Each row below is a small network's average activation on inputs in which a field has the value named, seen along a few directions.
Values that are neighbours, or in one group, have similar rows; names and order tell nothing.
Strong random noise was added to every row along 2 fixed directions; ignore it. To show where, here is one row again and again, with new noise each time:
[  32 -182 -155  129  -73  -71 -461 -102  199  419  104 -133]
[  46 -223  156  112 -104    7 -348  181  223  297  -57 -148]
[-130  -50  788  892   37  482  162  110   73 -117  100 -133]
[ -36  -80 -368  374    6  -33 -460 -481  127  456  353 -109]


Values of ZEVU:
bef: [-107  238  244  253  326 -225  517  -72 -119 -192  206  286]
lun: [ 286 -228  130 -283  -73 -251 -427  500  265   63  -91 -174]
nobo: [ 105 -167  655  250 -290   59   -9  287 -226   70  134   66]
guton: [-430   33  323  135 -115  -72  214  149  -59  -56  318 -169]
zutet: [ 208 -100 -196 -591   51 -577  -85  354  398  391 -429  254]
siver: [-133  424  157 -233  -46  312 -113  181 -101 -483 -270    1]
petem: [  50 -322  197  -40  157  409  455  259  -73 -323 -374 -224]
zel: [  81 -173  838 -221  161  489  -12   34 -231 -394 -624 -117]
kez: [  93  278 -174 -217   56   -7 -284 -765   48 -331  154   18]
bitu: [ 474 -282  -34 -767 -116 -170  245  937   20 -284 -343 -270]
liki: [ 350 -298 -332 -593 -374   -3   13  613  103   12 -456  -73]
neme: [-247  -19   17  -95  208   47 -360  160  256  259   54 -130]
ziko: [ 350  185 -398  -96  -80 -496  -44  -47   13  315 -235  263]
teraf: [ -26  -93   -8 -527 -160  241 -205  268   77  -54 -104  564]
zasuz: [ 160  214  248   54    1  -45  519  138 -191  203 -180  217]
duf: [-232 -144  -34 -244 -145 -142 -194  123  -19  385   50 -155]
pav: [-126  156  372 -159  -36  168  263 -298   85 -453   89   38]
gov: [  29 -162  464  256 -292  389  555  509  113 -467 -396  -70]
mutod: [ -82  246 -432  120  154   81   98  468  -99 -386    1 -100]
suba: [-302   10  500  214  177 -286  665   68 -391 -269 -192   85]
The values of ZEVU form 4 separate groups.
Which other values are in the same group as guton? Give them in the order they are listed.
Answer: lun, nobo, neme, duf
Which other values are in the same group as pav? Give them in the order they are listed.
Answer: siver, zel, kez, teraf
Which other values are in the same group as suba? Give them in the order they are listed.
Answer: bef, zutet, ziko, zasuz

Values of TEMAZ:
zubiv: [-106  -50 -289  134  265  181  194  366 -318  164  136 -111]
satet: [-195  545  201  431  174  182  -63 -439  -62  -60  344  459]
zas: [ -32 -274  275 -116 -353  -26 -413  277   71   98 -279 -199]
duta: [   3  -38 -573  600 -215  157 -455 -544 -391  320  459 -142]
rofas: [ 365   10 -198 -945   71  -45 -415  268  324  -42 -592 -132]
boko: [-243 -279  495  445 -265  367  -21   22  242  -31   31 -140]
pelir: [ 336 -255 -553   47  136 -496  -33 -507  -12  316  -30  154]
bupe: [  33   66  435 -414 -140 -571 -126  296 -196   27 -196  196]
muz: [-259  445   18  231  208 -265  177 -258 -264  213   47 -131]
zut: [-286  -27 -706  859  361  -57  375 -772 -232 -107  491   94]
tumap: [ 422  315  -19  196  144  447  121 -442 -210 -399  143   61]
mubu: [-408  147  485  313 -239  625  679 -196  187 -629  156  119]
vin: [ -87   66 -168  373  103  198  393  212  279  189 -383   94]
kote: [-120  231  232   72  125 -327  322 -425 -146   89  245   76]
tobe: [  19  -72 -389 -579    5  -91 -272 -167    0 -236 -331  -84]
fumat: [ 153  122  -53  323  -79  170 -308 -126  233  208  340 -371]
bima: [ -28 -213  301  383  123 -136 -118   44   63   11  420 -346]
pivo: [ 134  -39  -25  193  152  252  545  218 -121  100  247  -30]
veraz: [ -89 -134 -327 -502 -247  -31   52  131  -76 -449   53  170]
gafib: [-158  217 -475  -35  285 -116 -464 -705   61  357  537  441]
The values of TEMAZ form 4 separate groups.
Which other values are in the same group as bupe? Give them in the order they are listed.
Answer: satet, muz, kote, gafib
Which other values are in the same group as zubiv? Give them in the order they are listed.
Answer: pelir, zut, vin, pivo
Which other values are in the same group as rofas? Give them in the order they are listed.
Answer: tumap, mubu, tobe, veraz

Values of TOPU:
noze: [ -66 -108 -759  -93  120 -427  158 -208 -131  295  -96   87]
vofo: [-110  133 -224  918  349  -97   82 -837 -186  437  793 -157]
pid: [ -49   -9 -777  226 -170  305 -589 -836   83  116  341 -141]
bim: [  72 -274   15 -408 -122 -379 -635   68  382  408  204    3]
zuda: [-151  -70   86   46 -302 -333 -329   35   52  373  172  -62]
kas: [ 336   67  128 -674  -97   33 -186  -43  107 -439 -382  -39]
dinit: [ 191  170 -870  221  210   16  399 -399 -124  -37  211  -42]
bafe: [-126 -112 -137   31 -291  -34 -555  -47  -38  -78  324 -193]
liti: [  93 -135 -306 -536   -2  123 -462 -307   84  108   77  158]
reb: [-158 -161  705  220   78  -71  297  745 -149  156 -551   35]
gonis: [  45  228   63 -136   30  229  422  231 -135 -343 -184  272]
bif: [-159  153  781 -131  -78  635  675  717   39 -686 -246  -11]
boz: [ -15  305  419  587  416 -130  478  -92 -104   -8  -79  147]
The values of TOPU form a ring.
List every value one step from kas, in the order listed.
Answer: liti, bif
List every value one step from bim, in the order listed.
Answer: zuda, bafe
List every value one step from noze, in the order listed.
Answer: dinit, boz
